A small network was trained on made-up records. Each row is its average activation on records with the value named, seen along a few directions.
Related values have similar rows: they may be neighbours, one step apart, or belong to one group.
In the rows, 500 means zero.
Strong random noise was added to every row along 15 fixed directions; ignore it. To show where, here is one row again and again, with new noise each time:
[746 414 463 365 584 491 429 433 468 646 546 593 527 520 522 571 661 497
 372 422 500 433 549 493 466 430]
[498 325 635 531 597 506 436 586 562 512 537 405 494 511 466 595 544 490
 650 393 416 577 484 348 427 298]
[481 512 928 287 654 685 540 575 482 506 578 393 250 556 569 535 484 238
 526 517 579 291 668 582 436 598]
[650 368 302 366 583 428 371 390 529 605 703 556 395 431 571 698 637 302
 749 633 272 324 650 454 442 324]
[692 565 564 368 549 345 629 404 402 497 499 615 272 497 210 758 622 585
 210 601 612 204 773 703 807 571]
[537 484 709 573 671 561 483 657 500 542 633 425 475 701 384 617 404 467
 487 643 660 143 194 450 704 191]
[338 517 457 448 532 402 404 467 581 622 364 709 497 539 572 498 605 274
 516 585 357 508 420 429 549 464]
[420 539 518 278 507 420 748 618 574 499 357 452 514 469 410 499 452 386
 484 514 385 762 607 523 492 579]
[449 420 346 596 742 302 567 467 431 452 470 421 513 450 584 382 508 646
 513 444 591 626 584 345 418 647]
[453 687 414 366 480 451 472 362 484 284 489 415 533 415 282 581 476 504
 463 518 272 351 722 467 787 694]
[634 451 775 385 593 497 590 598 429 433 380 439 583 523 428 697 421 514
 430 341 560 469 501 713 447 328]
[399 676 619 431 635 392 390 462 336 359 334 422 656 593 517 692 455 570
 336 338 392 451 221 595 726 752]
[547 415 587 214 811 553 615 577 546 528 486 286 763 510 537 395 247 285
 581 636 604 307 484 468 496 299]
[544 587 593 623 435 427 553 568 489 484 590 627 309 559 509 636 524 446
 457 437 525 534 221 443 436 524]
[382 363 437 408 669 241 468 489 559 638 369 527 606 458 664 646 490 321
 640 601 410 626 256 446 487 454]
[314 550 718 412 573 604 331 509 551 616 238 660 507 611 388 566 704 428
 326 514 443 308 618 536 800 449]
[359 487 538 510 653 345 355 423 535 532 501 679 417 669 400 411 648 366
 394 427 330 477 366 156 660 512]


Values of Vor:
e8: [454 547 488 513 439 383 609 437 521 351 271 613 647 290 497 585 356 468
 457 407 631 502 392 538 521 557]
e10: [350 330 688 315 576 455 671 553 579 463 583 335 262 437 370 579 553 335
 680 370 297 739 750 298 441 614]
e5: [541 553 552 557 436 620 495 481 537 479 445 620 580 421 497 528 505 498
 505 455 670 328 445 460 517 533]
e15: [328 494 611 631 665 329 421 349 339 164 456 462 348 532 444 658 479 598
 645 365 331 424 716 570 574 553]
e2: [206 524 464 373 594 624 600 670 547 700 420 546 449 660 647 410 591 329
 616 566 405 641 435 461 469 557]
e18: [446 578 527 518 241 614 409 449 552 528 483 692 497 609 496 239 564 348
 332 450 425 600 557 500 373 479]
e7: [354 464 650 551 393 526 570 561 641 494 458 464 293 330 485 632 546 407
 662 608 509 579 655 465 500 543]
e14: [364 538 536 355 337 585 529 595 638 441 673 232 527 607 325 231 382 345
 612 634 241 747 576 387 573 596]
e4: [521 357 620 437 473 531 525 510 539 676 488 537 416 529 338 434 613 559
 320 512 587 553 655 510 535 450]
e9: [402 553 610 338 825 794 597 641 334 409 622 351 397 695 543 427 595 528
 530 223 313 545 678 380 395 682]
e17: [385 571 400 335 513 400 781 521 614 399 486 570 385 406 254 428 426 341
 596 609 369 580 766 441 541 605]
e1: [264 355 688 514 791 300 576 481 539 227 502 395 468 324 582 592 197 238
 844 461 436 456 341 262 365 492]
e11: [316 481 452 623 512 466 659 505 517 432 435 452 348 419 439 421 473 685
 544 565 591 644 686 460 549 671]
e16: [490 514 350 457 636 453 627 570 416 617 512 641 361 621 551 711 607 509
 590 523 410 487 399 534 544 469]
e6: [440 502 394 234 579 424 474 490 496 475 387 337 847 536 508 410 299 481
 498 498 267 691 248 477 626 569]
e13: [595 463 324 332 581 287 553 484 431 658 385 654 554 605 519 565 558 545
 373 592 466 531 515 733 585 438]
e3: [433 491 499 547 592 583 649 599 512 524 621 313 392 473 468 581 513 665
 589 596 654 544 592 406 542 626]
e12: [715 398 470 406 379 698 535 581 536 489 551 134 768 390 427 465 338 725
 590 418 510 644 542 512 520 402]
Each value of Vor is a pair of two hidden parts, and every pair occurs once (3 first parts, 6 second parts).
e6 and e17 share the first part; e6 and e12 share the second. Which value has the first part of e12 and the second part of e17? -> e5
e9 and e4 share the first part; e9 and e2 share the second. Which value has the first part of e2 and the second part of e4? -> e10
e11 and e1 share the first part; e11 and e15 share the second. Which value has the first part of e15 and the second part of e1? -> e7

Values of Solip:
p12: [603 551 514 178 716 548 781 657 542 500 561 615 609 578 500 594 385 147
 599 309 314 567 208 270 321 368]
p5: [446 465 564 554 300 507 417 382 673 436 476 477 579 360 300 439 456 488
 488 534 488 528 561 326 633 461]
p11: [626 302 361 299 534 483 520 595 608 699 473 363 689 603 378 263 602 594
 409 526 398 809 666 429 504 303]
p1: [790 421 567 590 337 458 458 410 495 555 644 559 407 454 443 578 603 625
 292 374 678 541 410 481 440 513]
p10: [751 213 687 403 291 530 370 457 626 728 680 184 495 336 373 861 619 727
 484 492 513 728 377 463 641 577]
p13: [540 465 712 402 521 530 453 424 570 549 472 652 518 508 437 480 484 325
 397 434 554 353 409 376 539 443]
p9: [517 451 520 342 656 349 577 482 442 493 545 430 512 594 668 156 310 244
 482 613 572 539 488 535 298 527]
p3: [626 420 455 498 477 538 502 654 473 757 609 399 440 640 501 592 701 735
 322 497 559 711 291 520 572 569]
p14: [465 664 718 627 540 548 474 490 473 416 373 705 363 391 559 824 682 584
 372 214 614 442 397 386 517 763]
p2: [575 539 363 522 400 436 390 383 494 474 523 449 557 378 556 543 535 563
 493 515 476 488 532 514 518 612]
p8: [481 392 653 491 513 513 368 467 415 390 488 318 644 623 389 439 352 568
 526 449 402 424 520 640 575 280]
p7: [401 479 576 487 320 601 330 457 577 602 531 427 526 516 523 426 449 446
 530 651 473 461 371 525 653 537]
p6: [291 544 325 588 515 257 686 515 479 439 195 598 547 368 636 440 419 521
 544 586 564 736 617 704 362 608]
p4: [676 469 172 359 603 449 644 434 508 557 597 468 700 479 437 415 453 562
 459 520 462 563 463 302 541 535]
The values of Solip form a line.
Going along Solip from p11 by way of its neighbour p9, in what order are p12, p5, p1, p3 met? -> p3, p1, p5, p12
Which values are neighbours of p7? Give them in the order they are listed. -> p8
Which values are neighbours of p14? Give them in the order they are listed. -> p2, p6

Values of Vopir:
w5: [431 718 649 567 371 510 509 392 421 283 364 598 415 387 538 504 484 515
 343 271 543 549 605 590 414 854]
w2: [332 800 284 460 506 571 527 479 563 401 550 673 321 346 592 667 548 224
 745 690 313 221 613 415 550 640]
w9: [365 499 824 388 422 728 364 643 562 653 283 409 561 578 584 553 616 493
 403 465 515 604 494 686 548 534]
w1: [444 522 522 417 487 866 744 781 745 833 588 417 408 339 737 653 516 374
 723 731 720 592 289 321 426 626]
w14: [648 626 675 250 414 317 630 442 417 243 630 312 447 479 479 538 230 301
 471 434 366 610 395 644 399 739]
w13: [463 586 421 411 482 546 638 567 392 354 484 241 588 576 353 323 453 715
 406 392 377 742 743 582 544 706]
w3: [617 422 597 488 428 481 585 518 371 437 539 406 492 545 598 344 388 532
 489 332 547 711 533 715 187 516]
w7: [632 443 578 507 384 526 415 396 489 480 707 547 311 498 602 334 517 327
 533 457 494 457 623 491 241 512]
w12: [418 376 324 640 402 236 252 375 394 502 369 685 647 667 536 371 560 551
 483 365 212 741 382 632 396 297]
w4: [333 539 549 722 377 487 350 348 512 283 490 404 570 404 565 259 307 475
 592 551 566 445 535 497 427 555]
w6: [511 394 478 463 342 686 501 575 558 623 401 435 486 423 419 581 696 716
 524 491 434 693 880 670 513 458]
w10: [432 621 315 469 407 456 697 505 434 487 476 402 424 463 444 507 411 648
 483 697 525 533 594 720 671 734]
w8: [555 504 190 548 276 625 480 539 749 697 584 560 494 233 696 542 621 389
 727 694 469 651 477 298 350 525]
w11: [757 246 611 268 545 608 684 677 739 854 850 462 329 633 458 238 582 243
 459 543 603 736 414  65 293 320]
The values of Vopir form a line.
Going along Vopir from w14 by way of its neighbour w8, in what order are w5, w13, w4, w11 met? -> w11, w5, w4, w13
Which values are neighbours of w12? Give them in the order they are listed. -> w3, w6
Which values are neighbours of w10? Give them in the order they are listed. -> w1

Values of Tiz:
c8: [436 499 520 426 540 483 509 426 552 651 205 755 655 465 523 581 549 492
 343 508 646 401 442 570 626 458]
c10: [434 578 453 578 267 408 444 502 611 473 489 515 512 476 383 535 427 407
 588 729 459 415 483 647 625 351]
c13: [586 517 537 439 277 522 549 443 615 481 488 725 481 345 494 528 388 232
 570 502 476 466 443 535 360 317]
c7: [463 363 301 571 709 227 583 540 452 474 362 426 515 351 521 774 556 748
 664 432 463 672 509 446 509 477]
c15: [494 579 405 473 479 443 634 524 474 403 510 517 489 481 538 436 364 371
 567 629 529 367 603 677 412 345]
c12: [648 465 435 493 413 653 492 593 594 577 629 367 511 452 512 441 560 649
 509 447 497 674 520 377 389 540]
c18: [290 319 790 519 499 617 458 619 654 673 373 551 423 435 583 534 546 257
 676 648 646 462 530 534 409 371]
c4: [455 537 509 483 522 680 476 594 532 466 562 298 656 557 444 513 421 602
 554 484 401 580 343 405 619 496]
c5: [183 569 575 643 474 663 567 516 680 536 490 375 296 218 586 559 499 466
 643 796 729 416 596 351 603 861]
c11: [400 415 669 455 585 568 580 498 484 266 493 313 380 312 352 713 455 490
 752 374 387 376 971 564 443 462]
c16: [720 674 607 535 512 377 844 495 365 242 605 634 328 566 337 563 326 521
 346 327 645 435 382 520 435 564]
c2: [548 544 447 654 405 443 522 527 429 481 610 386 479 456 667 445 357 636
 525 559 627 620 283 606 376 680]
c6: [387 360 580 759 535 420 462 584 474 566 480 522 291 555 531 689 646 663
 618 543 547 584 591 600 444 354]
c3: [450 437 458 514 793 447 587 563 427 379 485 405 513 543 379 534 446 592
 662 504 450 319 673 440 631 378]
c14: [609 651 480 458 524 639 825 645 580 329 455 557 560 385 298 478 352 472
 441 524 656 377 739 478 459 312]
c9: [479 566 592 427 558 487 630 567 471 412 455 525 530 514 515 591 428 369
 563 357 416 595 396 429 382 432]
c17: [360 439 579 462 490 431 579 664 508 618 274 461 414 555 483 545 615 566
 451 559 491 741 592 681 592 578]
c1: [540 448 319 494 482 194 354 291 367 411 602 469 551 639 415 467 478 488
 462 586 311 467 461 565 655 488]
Each value of Tiz is a pair of two hidden parts, and every pair occurs once (3 first parts, 6 second parts).
c15 and c9 share the first part; c15 and c10 share the second. Which value has the first part of c10 and the second part of c9? -> c1
c16 and c18 share the first part; c16 and c4 share the second. Which value has the first part of c4 and the second part of c18? -> c5
c17 and c3 share the first part; c17 and c12 share the second. Which value has the first part of c12 and the second part of c3? -> c2
